A small network was shown many inputs. Here are its activations along a few directions, one row for each input.
Each table varies a few parts of the input and shows all the possible inputs, shuffled.
A made-up example of a description, with smaller parts first: one of 3 separate values, together with either a single point or one of 11 places along a line or (one of 6 places along a line, together with one of 8 places around a ring).
Shared parts are said once, and a part with two or three values counts as separate values.

Other details of the inputs shift rows strongly along two fixed directions, in all tables alike. That doesn't count.

Rows:
row 1: [6,23,72,1,-17,54,-9,28,16,5,-57,23,3]
row 2: [28,9,-20,19,-28,27,-24,-4,-20,25,-11,9,6]
row 3: [47,-7,-76,22,-35,-3,-37,-30,-33,28,25,2,-4]
row 4: [3,13,46,-11,-11,29,3,13,15,5,-31,11,2]
row 5: [8,14,-7,9,-9,28,-19,8,-24,19,-18,-2,-1]
row 6: [27,-10,-55,-1,-8,-15,-6,-17,-15,14,36,-15,2]
row 7: [1,-47,-47,-37,22,-62,31,-22,2,-10,62,-35,-15]
row 8: [-6,-19,22,-41,23,-20,36,8,30,-13,12,-15,-3]
row 9: [25,7,-24,20,-24,39,-25,-2,-10,15,-13,9,-6]
row 10: [-7,-4,50,-18,10,29,23,19,33,-11,-26,6,-10]
row 11: [14,67,-30,105,-52,36,-71,4,-48,28,-55,36,18]
row 12: [23,18,-13,14,-20,32,-21,5,-18,22,-16,9,7]
row 13: [0,9,-62,60,-16,-46,-25,-19,-23,7,18,-3,10]
row 14: [32,7,-25,25,-32,30,-31,-4,-18,25,-11,12,3]
row 15: [-9,-1,62,-23,8,16,28,18,27,-3,-24,5,1]
row 16: [6,-20,-33,-12,4,-21,5,-5,-10,7,29,-11,-12]
row 17: [-5,-25,10,-39,24,-33,34,-1,26,-6,29,-16,-5]
row 18: [-20,2,55,-25,23,17,22,26,13,-2,-27,-4,-5]
row 19: [-9,12,-72,28,-5,-13,-46,-35,-42,-4,34,15,16]
row 20: [2,-36,13,-33,14,-26,33,-2,30,-12,26,-21,-2]
row 21: [-48,19,51,-3,29,9,3,5,6,-29,-15,24,15]
row 22: [-10,6,63,-24,17,20,30,24,25,-3,-24,5,1]
row 23: [39,-18,-63,15,-20,-12,-23,-24,-21,25,34,1,-2]
row 24: [-28,57,36,30,-12,58,-50,7,-22,-13,-56,44,19]
row 25: [-22,11,64,-30,14,24,16,26,18,-10,-36,-10,-8]
row 26: [-51,-15,14,-27,42,-43,23,-12,16,-42,32,3,8]
row 27: [-17,-29,6,-40,29,-33,31,-1,13,-5,26,-25,-13]
row 28: [26,11,-23,19,-26,40,-25,-1,-8,12,-12,8,-6]
row 29: [-4,-37,4,-33,16,-24,34,-5,31,-16,30,-16,-17]
row 30: [9,17,-7,7,-10,28,-21,8,-23,17,-18,-4,-2]
row 31: [-18,8,74,-23,16,30,25,32,18,-9,-40,4,-5]
row 32: [4,-13,20,-22,5,6,18,4,25,-17,-3,-6,-14]
row 33: [3,-35,-34,-30,18,-45,26,-10,1,-9,50,-32,-9]
row 34: [-15,-10,35,-26,16,8,26,20,16,-9,-14,-10,-3]
row 35: [11,-50,-38,-37,15,-62,34,-28,14,-7,60,-30,-6]
row 36: [-29,-22,-29,14,17,-89,30,-19,16,-25,43,-24,-1]
row 37: [-34,23,52,33,14,-19,18,19,22,-18,-32,12,7]
row 38: [32,-16,-57,3,-15,-18,-8,-25,-16,15,37,-14,1]
row 39: [-22,55,53,58,-16,21,-20,28,2,-5,-67,30,10]
row 40: [6,24,-88,53,-20,6,-68,-35,-64,12,24,27,20]
Description of these inputs: one of 5 places around a ring, together with either one of 2 separate values or one of 6 places along a line.
Question: The inputs of row 8 and row 22 match in every part but the place on the ring of 5. If row 7 is changed in the same way as row 8 into row 22, which row does it become?
Answer: row 31
Question: Which other rows does row 30 become when the place on the ring of 5 takes its other values? List them by row number.
Answer: row 5, row 18, row 25, row 27
Question: Which other rows does row 40 become when the choice among 2 separate values takes its other values? List them by row number.
Answer: row 11
Question: Which other rows agree with row 38 in the place on the ring of 5? List them by row number.
Answer: row 6, row 13, row 19, row 20, row 28, row 30, row 33
Question: Which other rows agree with row 29 in the place on the ring of 5? List them by row number.
Answer: row 1, row 4, row 16, row 17, row 26, row 27, row 39

Rows:
row 41: [-1,38,-2,24,-15,33,-62,-19,-57,31,-20,44,29]
row 42: [40,-19,80,-81,-13,81,19,41,20,19,-35,-19,4]
row 43: [8,-9,-95,11,-18,-40,-40,-63,-35,0,64,16,28]
row 44: [9,18,-83,13,-12,26,-57,-23,-54,0,25,-13,-21]
row 45: [15,48,-10,63,-50,44,-50,17,-29,17,-68,0,-23]
row 46: [-52,8,86,-10,31,-18,67,49,31,-22,-51,-37,0]
row 47: [14,-64,-33,2,14,-66,45,-21,31,-13,60,-16,-25]
row 48: [-22,-41,-31,-36,17,-44,26,-44,27,-43,74,3,12]
row 49: [10,25,28,40,-32,53,-21,35,11,5,-70,23,-26]
row 50: [25,45,-10,72,-48,7,-47,-5,-4,13,-38,21,29]
row 51: [-22,13,-27,-18,28,-8,-10,3,-45,-9,15,-12,-2]
row 52: [10,13,31,29,-20,-4,0,10,40,-24,-23,18,10]
row 53: [12,22,-80,23,-1,-4,-58,-17,-86,36,32,24,9]
row 54: [-20,-33,-22,2,32,-91,56,3,10,11,55,-36,0]
row 55: [-19,15,28,-18,17,72,-16,20,17,-19,-38,17,-11]
row 56: [43,-32,65,-76,6,6,74,23,60,28,-10,-29,-24]
row 57: [-39,-11,91,-42,40,50,30,12,43,-37,-27,25,-1]
row 58: [-13,-37,-15,3,23,-98,42,-20,21,7,54,-28,11]
Question: The inputs of row 43 and row 50 match in every part but one. If row 42 is changed in the same way as row 43 into row 50, which row does it become?
Answer: row 56
Question: Describe the family of inputs behind these rows.
Answer: one of 2 separate values, together with either a single point or one of 8 places around a ring
Question: Which other rows does row 53 become when the choice among 2 separate values takes its other values? List them by row number.
Answer: row 54
